Each row below holds a small network's activations on one input, seen along a few directions.
In each table, some parts of the input vary, and every possible input appears once, in random order.
Descriptions start from the smaller parts, as in this example, which fits no table here: one of 6 places along a line, together with either a single point or one of 11 places along a line or (one of 2 separate values, together with one of 8 places around a ring).
Shared parts are said once, and a part with two or three values counts as separate values.

Other details of the inputs vary at random and push rows far along two fixed directions, the same in every table; ignore that.

A family of inputs:
R1: [-22 -21 -35  38 -13  24 -15 -12 -20  42 -69  -7]
R2: [  5   9  -6  40  -2   6 -14  16  -6  38 -29 -20]
R3: [-21  -9  17 -17  10  11   6 -32  24 -44  20  33]
R4: [ 32  16 -26  44  14 -10 -18  50 -20  45 -25 -36]
R5: [ 19   4  30 -35   9 -35  -9  23   4 -42  73  -2]
R6: [-22  -6  19 -15   3   4 -11 -19  15 -18  19  21]
R7: [  9  10 -10  -4  23  -5  -6  24 -22 -14  -2  -1]
R8: [ 15  32 -10   4  25 -14 -13  45 -10  20   3 -25]
R9: [-15 -30  19 -16 -19  -4   6 -36  30 -35  32  16]
R10: [ 24   4 -23  24  -9   5   5  12 -19  32 -21 -16]
R11: [ -5 -22   1  -1 -25   5  -3 -18 -11  16 -27  10]
R12: [ 19   9  32 -25  -7 -38  19  28  16 -37  70  -7]
R13: [-10  -3  33 -55   4 -15  21 -13  24 -71  57  31]
R14: [ 22  30  19 -23   6 -27   2  28  -4  -9  43 -20]
R15: [-17 -19  12  -4 -15  -3  -8 -23   9  -4   2   1]
R16: [-14   2  -7  12   2  30  18 -28  17  -7 -20  18]
R17: [ -5   3 -11  23  18 -13 -11  33 -11 -14  -5 -15]
R18: [  4  10 -35  14   2  28  20 -11 -20  18 -48   3]
R19: [ 19  13  -5  24  -9 -18  -1  42 -25  32 -16 -29]
R20: [ 19  29  -8  22  10 -29  -6  75 -32  23  -1 -38]
R21: [-18 -22 -20 -11   7  40   9 -57   5   1 -44  37]
R22: [ 16   6   1   1   6 -17 -24  27 -29  15   0 -16]
R23: [ -1 -33  -4   3 -30   8   5 -23  -1   3 -16  18]
R24: [-21 -43  -4  13 -28  37   1 -69  21   5 -29  38]
R25: [ 14  14 -12  27  13 -32 -31  80 -44  24 -14 -33]
R26: [  0  -8  10  11 -13  11   8 -19  27  -5  12   7]
R27: [ 12  26  37 -48  14 -27   4   5  30 -31  68  -4]
R28: [ -7  11  10 -47  -9  14  25 -37  13 -16  25  21]
R29: [-18   8  30 -36  -2  -8  21 -14  32 -37  54   2]
R30: [ 22  -7 -27  40  16  -8 -34  36 -27  40 -34 -21]
R31: [ 24  30 -21  36  20 -25   2  78 -34  12 -14 -34]
R32: [  9   2  11 -13  16 -16 -23   9  -3   3  13  -5]
R33: [-26 -30 -23 -11  -9  49   1 -73   1  30 -59  38]
R34: [  8  12  -8  -3  14 -11 -21  32 -31  11  -1 -11]
R35: [ -3   6  42 -19  10 -32 -23  14  18 -33  59   1]
R36: [ -8  13   9  -8  12  -7  21   7  18 -35  28  -6]
R37: [-26 -25   4  -9 -36  36  28 -78  28   8 -24  18]
R38: [ -5 -13  13  -2 -18   1  20 -22  28 -16  24  -2]
R39: [-11  -9 -48  22  -4  60  21 -56  -4  41 -89  22]
R40: [-17   3   1   5  -7  25   6 -25  16  10 -13  12]
Each input here is: one of 2 separate values, together with one of 4 places along a line, together with one of 5 places around a ring.
Q: The inputs of R36 and R29 match in every part but the place on the line of 4. If R3 is changed in the same way as R36 into R29, which row does it become?
A: R6
Q: The inputs of R15 and R17 match in every part but the place on the line of 4. If R22 is changed in the same way as R15 into R17, which row does it become?
A: R7
Q: Start at R30 and move only the place on the ring of 5, one step at a time. The first step leads to R5. Which rows follow, in order?
A: R23, R9, R24
Q: Which other rows does R5 become when the choice among 2 separate values takes its other values? List them by row number.
A: R10
Q: Which other rows does R9 become when the choice among 2 separate values takes its other values? List them by row number.
A: R38

A family of inputs:
R41: [ -9  -7 -28  11  -5  25  -8 -22 -18  43 -75   1]
R42: [ 21  31  33 -38  48 -16 -12   5  38 -35  83  -5]
R43: [ 30  15   1  -8  13 -24  -8  29 -26  -1   1 -13]
R44: [ 30   3   7  -4 -11 -25 -18  34 -10  27  22 -16]
R45: [-28 -29   9 -11  -9  19  20 -50  31 -38  17  39]
R46: [-15 -23  15 -34 -14  14 -10 -57  20 -23  12  47]
R47: [  9 -12   2  26  18 -24 -38  50 -16  -2   5 -11]
R48: [  3  17  11 -19  17 -16 -10  28  -9   5   7 -12]
R49: [ -8   8  14  -1  -6 -22 -25  19  -8   9  18 -21]
R50: [-20   5 -26  38 -22  38  12 -18  -7  39 -61 -12]
R51: [-19 -38 -31  38 -13  23 -20 -17 -24  22 -59   4]
R52: [ 26 -12  13  29   1 -33 -24  42 -19   9   9 -21]
R53: [ 12 -12   8  20  -8 -29 -17  27 -20  -5  14 -25]
R54: [ -2 -15   7  10  10 -20 -26  29 -10 -13  18  -2]
R55: [-17 -18 -16  27 -26  24 -18 -27 -16  63 -58   3]
R56: [ 16   1 -46  12  -9  27  27 -16 -12  39 -66  -1]
R57: [-11 -24 -29  26 -15  30 -22 -24 -28  47 -58  20]
R58: [ 15 -23 -28  19 -36  19 -11 -26 -14  59 -55   2]
R59: [ 13  15  -4 -14  31 -14 -18  43 -25  -7   5  -1]
R60: [  2  29  18  10   5  -6   2  30  12   4  16 -15]
R61: [ -4 -20  10 -41 -40   9  13 -50  14  -3  23  15]
R62: [-27  -5  11 -48 -11  15  17 -47  10 -19   5  15]
R63: [-17 -22  37 -22 -10 -16 -11 -26  35 -31  34  11]
R64: [-26   7   9 -40   0  19  39 -46  24 -16   5  25]
R65: [ 13  30 -16   0  38 -14   1  42 -12 -19  -2  -4]
R66: [ 32  16   1  -1  16 -23  -8  44 -35  12   0 -17]
R67: [  6  32  10  19   7 -12  -4  36   9   3   7 -22]
R68: [-10   0  12  24   4 -20  -4  26  11  -3  18 -20]
R69: [ 14  30 -17   7  40 -11   0  54 -20  -5  -6  -7]
R70: [ 20 -15  17  15  -5 -32 -20  19  -5  -9  16 -11]
R71: [ -5  -2 -31  38  -7  47   7 -14  -9  32 -63  17]
R72: [  3  -7  15  27   7 -30 -34  46  -4  14   6 -27]
R73: [ 13  34  13 -22  42 -19 -13  18  15 -28  68 -29]
R74: [ -4  -1 -35  40  -7  43   4 -18  -7  26 -67  15]
R75: [ -2  17   8 -19  15 -15  -7  27 -15   6   9 -15]
R76: [-28 -25  25 -10 -16  12  19 -50  46 -22  15  24]
R77: [-37 -22  16  -9 -21  11  21 -51  36 -29  13  11]
R78: [-19   8 -37  21  -2  29  18 -15 -17  34 -67 -10]
R79: [  5  -9 -32  12 -15  23   7 -19 -42  34 -62  -5]
R80: [ 32  29   3  30   4 -17   1  43 -11   4   5 -23]
R81: [-20   7   8 -38   2  16  33 -49  32 -24  -1  27]
R82: [ 21  30  -1  28  -2 -14   7  44 -21   2  10 -32]
R83: [  2  27  -7  16  12  -3   0  41 -12 -15  11 -16]
R84: [ 10  30  -7  25  18  -5  -4  54 -16   0   8 -14]
R85: [-22 -30   9 -10  -7  16  14 -54  39 -46  11  40]
R86: [ 27  23  -9 -18  11 -12  25  32  -3   2  13 -12]
R87: [ 21  -7   3  14  -7 -20   7  30  11  -1  22 -18]
R88: [  7   1  22 -50  -3  -7  21 -22  -3 -25  34  18]
R89: [-20   3  -3 -41  10  25  37 -43  14 -32   6  42]
R90: [ 17 -14  14  20  -5 -29 -16  29 -18   4  17 -17]
R91: [ -2 -28 -39  41 -32  23  15 -17  -8  34 -52 -16]
R92: [-12  -4  36 -34 -13 -13 -13 -29  29 -16  37  16]
R93: [-10  -7  11  17  -1 -27 -26  30  -6  -1  12 -31]
R94: [-23   4  -8 -38   6  24  35 -42  10 -39   3  32]
R95: [ -2   3   9  32   9 -26 -14  32  14  -6   8 -24]
R96: [ 15  31  28 -38  43 -15  -6   1  31 -31  85  -8]
R97: [-20 -40  17 -23 -11   9  -7 -52  28 -38  11  41]
R98: [ 20  27 -21  -8   8 -14  22  38 -17   2   6 -30]
R99: [  7 -17  17 -19 -18 -12  21 -21  39 -35  41   7]
R100: [-10   6 -30  21   4  31  17 -14  -9  43 -70   3]
R101: [ 15  -6  -1  14  -9 -20  10  28   5   0  24 -21]
R102: [-24 -20  10 -33 -18  15  -3 -52   8 -23  15  34]
R103: [ -4   1  13 -54  16  -2   1 -18   8 -46  25  31]
R104: [  7   0 -23  40 -25  36  23 -21 -18  44 -55   3]
R105: [  8 -23 -28  16 -39  23  -4 -23 -22  66 -49   1]
R106: [-17   4 -21  38 -20  40  13 -19  -4  50 -61  -2]
R107: [  1  -6   3  24  18 -15 -10  32   7 -22  17  -1]
R108: [-21 -17  31 -33 -23  10  -4 -53  28   2  16  30]
R109: [ 29  32  -1   3  48 -13 -29  19  15  -3  30 -24]
R110: [ -8 -10  20  12   0 -25 -23  25   1   3  17 -18]
R111: [  0   1  -3 -50 -13  19  53 -43  19 -13  13  24]
R112: [ -2   2 -13  38  17 -20 -15  49 -14 -17   7 -25]
R113: [ 28  26  11  21   1 -11   9  37  -7   4  14 -15]
R114: [-18 -10   4 -53   3  22  15 -44   2 -27   8  42]
R115: [  6  18 -17  -4  26 -15 -19  49 -39  -7  -2 -19]
R116: [-15 -23  19 -35 -13  16  -7 -51  18 -16  16  48]
Q: The inputs of R91 and R87 match in every part but one. If R98 is changed in the same way as R91 into R87, which row does it become?
A: R86
Q: The inputs of R60 and R67 match in every part but one. If R100 is changed in the same way as R60 into R67, which row does it become?
A: R81
Q: Describe the family of inputs behind these rows.
A: one of 4 places along a line, together with either a single point or (one of 3 separate values, together with one of 6 places around a ring)
Q: Which other rows does R113 become when the choice among 3 separate values takes its other values? List them by row number.
A: R60, R71
Q: Start at R71 and move only the place on the ring of 6, one step at a time. The first step leads to R107. Which rows follow, in order?
A: R47, R116, R59, R69
Q: Which other rows does R101 become when the choice among 3 separate values takes its other values? List them by row number.
A: R45, R68
